A small network was shown many inputs. Here are its activations along a few directions, one row for each input.
In each table, some parts of the input vary, and every possible input appears once, in random order.
A made-up example of a description, with smaller parts first: line(4) and (point or line(9) or (values(2) and ring(8))).
Shared parts are said once, and a part with two or three values counts as separate values.
(in the rows, 128 means zero)

Other details of the inputs vary at random and push rows far along two fixed directions, the same in every table; ignore that.

A family of inputs:
x1: [190, 88, 181, 146, 151, 88, 136, 147, 138, 55, 172, 167, 123, 125]
x2: [108, 146, 107, 171, 118, 107, 95, 91, 117, 113, 129, 132, 145, 103]
x3: [111, 140, 105, 91, 108, 161, 143, 144, 127, 197, 105, 100, 100, 153]
x4: [104, 154, 104, 160, 127, 119, 102, 98, 121, 101, 109, 136, 162, 103]
x5: [197, 114, 171, 153, 99, 90, 152, 152, 114, 53, 170, 144, 146, 115]
x6: [110, 128, 114, 82, 139, 164, 142, 151, 133, 200, 96, 108, 106, 154]
x7: [105, 133, 112, 168, 142, 106, 87, 80, 126, 122, 131, 146, 144, 109]
x8: [98, 155, 109, 156, 113, 127, 113, 95, 119, 90, 121, 123, 169, 100]
x9: [102, 144, 109, 90, 94, 169, 149, 138, 125, 188, 114, 86, 110, 149]
x10: [100, 138, 110, 162, 148, 115, 93, 89, 129, 116, 120, 151, 157, 109]
x11: [155, 98, 152, 72, 145, 149, 164, 178, 148, 158, 137, 123, 83, 163]
x12: [113, 120, 114, 89, 127, 154, 138, 139, 135, 211, 115, 113, 93, 160]
x13: [104, 140, 109, 157, 151, 118, 98, 95, 130, 111, 114, 151, 163, 109]
x14: [100, 145, 109, 84, 102, 175, 154, 145, 124, 184, 99, 79, 115, 146]
x15: [98, 152, 113, 163, 107, 118, 105, 88, 114, 99, 133, 120, 158, 104]
x16: [110, 137, 106, 93, 104, 155, 141, 140, 125, 203, 110, 97, 94, 154]
x17: [96, 126, 122, 166, 155, 110, 84, 74, 136, 110, 145, 139, 123, 110]
x18: [238, 95, 185, 72, 109, 130, 208, 236, 122, 119, 136, 132, 101, 160]
x19: [233, 77, 209, 127, 158, 86, 168, 196, 138, 24, 169, 173, 132, 124]
x20: [89, 130, 118, 158, 162, 119, 88, 84, 140, 103, 134, 143, 137, 110]
Each input here is: line(4) and line(5).
- Changing only the line(5) part turns x5 into x9. The same change can be made to x2. Which row results? => x3
- Which other rows does x6 become when the line(4) part takes its other values? List them by row number. => x14, x18, x19
- A walk changes only the line(5) part. It starts at x17 and steps to x1. List the rest of the walk in order. => x20, x11, x19

A family of inputs:
x21: [92, 145, 86, 165, 149, 117, 79, 80, 128, 142, 118, 151, 141, 113]
x22: [223, 78, 192, 139, 169, 89, 156, 171, 140, 36, 152, 197, 137, 125]
x23: [87, 160, 102, 168, 88, 133, 111, 77, 105, 129, 115, 115, 176, 108]
x24: [79, 161, 93, 161, 104, 126, 97, 72, 120, 104, 121, 104, 151, 99]
x25: [218, 77, 210, 145, 129, 64, 147, 155, 135, 31, 203, 176, 121, 128]
x26: [86, 162, 90, 155, 106, 127, 110, 95, 118, 130, 102, 137, 181, 110]
x27: [59, 140, 108, 163, 168, 131, 85, 73, 137, 110, 132, 129, 134, 108]
x28: [153, 123, 131, 69, 100, 163, 169, 173, 123, 231, 122, 90, 63, 172]
x29: [87, 162, 94, 170, 102, 121, 100, 77, 103, 131, 112, 113, 162, 102]
x30: [88, 157, 96, 172, 112, 119, 90, 86, 106, 134, 107, 113, 146, 101]
x31: [66, 156, 103, 162, 161, 134, 88, 81, 137, 109, 121, 117, 139, 100]
x32: [230, 99, 191, 148, 106, 76, 157, 177, 118, 15, 169, 149, 133, 113]
x33: [64, 162, 97, 147, 125, 150, 104, 85, 128, 100, 125, 108, 177, 100]
x34: [235, 100, 197, 150, 117, 74, 159, 172, 129, 19, 182, 161, 125, 117]
x35: [223, 86, 198, 147, 122, 74, 156, 165, 131, 23, 192, 177, 115, 123]
x36: [146, 94, 125, 57, 130, 156, 155, 169, 151, 246, 127, 116, 66, 185]
x37: [142, 115, 134, 49, 148, 178, 168, 184, 146, 217, 95, 107, 73, 177]
x38: [132, 126, 129, 36, 111, 191, 184, 188, 132, 211, 98, 100, 110, 180]
x39: [224, 111, 172, 142, 112, 76, 166, 185, 114, 53, 144, 172, 161, 118]
x40: [136, 127, 126, 53, 67, 189, 189, 169, 129, 201, 124, 69, 85, 179]
x41: [64, 160, 95, 153, 139, 138, 97, 83, 127, 100, 117, 108, 162, 91]
x42: [84, 133, 105, 166, 137, 109, 75, 57, 124, 150, 146, 135, 138, 107]
x43: [137, 116, 127, 46, 136, 178, 169, 195, 136, 213, 85, 97, 78, 173]
x44: [95, 159, 89, 164, 143, 117, 86, 93, 127, 140, 105, 142, 145, 112]
x45: [142, 108, 129, 65, 105, 164, 166, 167, 126, 237, 133, 104, 54, 176]
x46: [216, 105, 183, 123, 141, 93, 165, 182, 125, 37, 137, 172, 164, 114]
x47: [69, 120, 104, 153, 184, 128, 78, 65, 150, 137, 112, 147, 148, 119]
x48: [125, 116, 133, 50, 124, 182, 172, 196, 136, 200, 112, 72, 66, 167]
x49: [51, 123, 115, 159, 173, 126, 80, 65, 144, 120, 139, 130, 135, 116]
x50: [87, 157, 86, 163, 132, 117, 85, 102, 115, 135, 93, 132, 152, 109]
- Describe the family of inputs behind these rows. => ring(5) and line(6)
- A walk changes only the line(6) part. It starts at x23 and steps to x29. List the rest of the walk in order. => x30, x28, x45, x42
- A walk changes only the line(6) part. It starts at x49 and steps to x27. List the rest of the walk in order. => x31, x48, x41, x33

A family of inputs:
x51: [81, 158, 97, 152, 143, 137, 98, 98, 121, 113, 98, 116, 155, 100]
x52: [171, 102, 164, 116, 128, 113, 149, 160, 134, 119, 163, 128, 87, 142]
x53: [175, 102, 158, 133, 145, 100, 137, 149, 131, 95, 145, 163, 142, 127]
x54: [75, 143, 102, 148, 166, 134, 89, 88, 141, 112, 110, 138, 142, 110]
x55: [171, 107, 148, 113, 120, 117, 145, 156, 131, 146, 154, 135, 90, 150]
x56: [90, 160, 91, 167, 106, 117, 93, 82, 113, 128, 121, 122, 144, 107]
x57: [164, 120, 150, 114, 99, 122, 154, 162, 119, 117, 145, 110, 105, 134]
x58: [131, 134, 134, 143, 111, 123, 128, 114, 122, 91, 137, 126, 153, 116]
x59: [104, 135, 108, 80, 97, 175, 150, 142, 121, 232, 104, 79, 89, 161]
x60: [89, 158, 94, 157, 140, 131, 98, 98, 120, 123, 93, 124, 156, 100]
x61: [171, 127, 153, 126, 131, 120, 150, 163, 127, 66, 129, 143, 149, 118]
x62: [76, 137, 108, 155, 143, 130, 93, 70, 135, 122, 134, 130, 140, 111]
x63: [127, 117, 143, 150, 143, 112, 115, 107, 129, 102, 147, 137, 131, 116]
x64: [84, 131, 89, 67, 145, 178, 130, 140, 146, 243, 84, 101, 77, 167]
x65: [85, 139, 102, 157, 167, 122, 83, 90, 134, 126, 103, 138, 139, 109]
x66: [161, 123, 146, 111, 96, 127, 156, 156, 127, 110, 147, 114, 112, 137]
x67: [137, 138, 128, 159, 106, 105, 117, 120, 111, 103, 137, 128, 134, 110]
x68: [165, 119, 146, 105, 96, 133, 165, 157, 125, 132, 137, 125, 125, 148]
x69: [167, 127, 135, 97, 121, 136, 162, 176, 126, 140, 110, 131, 121, 142]
x70: [82, 138, 103, 158, 139, 125, 90, 70, 132, 127, 131, 139, 144, 115]
x71: [79, 155, 103, 147, 127, 138, 105, 92, 123, 113, 113, 118, 169, 106]
x72: [177, 120, 147, 109, 89, 122, 164, 166, 124, 118, 147, 126, 112, 146]
x73: [136, 132, 133, 148, 126, 115, 127, 129, 116, 104, 122, 134, 160, 110]
x74: [77, 142, 103, 159, 139, 123, 88, 73, 137, 117, 140, 124, 126, 111]
x75: [129, 119, 134, 142, 146, 113, 119, 118, 135, 99, 137, 158, 152, 121]
x76: [91, 155, 98, 161, 112, 123, 99, 80, 113, 131, 116, 125, 157, 109]
x77: [136, 124, 136, 161, 134, 99, 106, 111, 125, 108, 151, 141, 119, 116]
x78: [159, 117, 153, 103, 119, 135, 162, 171, 122, 122, 129, 116, 130, 136]
x79: [140, 136, 130, 146, 121, 114, 128, 127, 119, 104, 123, 142, 166, 112]
x80: [174, 107, 155, 141, 126, 100, 136, 140, 134, 87, 166, 155, 118, 131]
x81: [87, 136, 110, 163, 143, 119, 87, 74, 125, 136, 128, 131, 137, 110]
x82: [180, 102, 160, 140, 132, 99, 136, 137, 127, 98, 157, 159, 131, 129]
x83: [165, 99, 157, 102, 141, 127, 152, 166, 133, 146, 136, 133, 111, 147]
x84: [79, 132, 91, 63, 143, 184, 135, 140, 149, 233, 88, 104, 80, 170]
x85: [92, 151, 91, 70, 116, 184, 148, 151, 135, 215, 84, 94, 101, 160]
x86: [165, 101, 167, 133, 152, 107, 140, 150, 132, 84, 149, 149, 136, 123]
x87: [174, 111, 161, 106, 105, 128, 166, 167, 119, 118, 142, 115, 118, 140]
x88: [159, 104, 155, 107, 157, 130, 146, 166, 139, 121, 127, 135, 105, 142]
x89: [134, 137, 130, 142, 118, 120, 131, 127, 123, 95, 126, 142, 169, 117]
x90: [79, 125, 106, 67, 136, 183, 142, 135, 145, 224, 109, 93, 88, 165]
- Describe the family of inputs behind these rows. => values(2) and line(4) and ring(5)
- Changing only the values(2) part turns x63 into x87. The same change can be made to x82. Which row results? => x76
- Changing only the values(2) part turns x57 into x52. The same change can be made to x66. Which row results? => x74
- Which other rows does x70 become when the values(2) part takes its other values? List them by row number. => x68
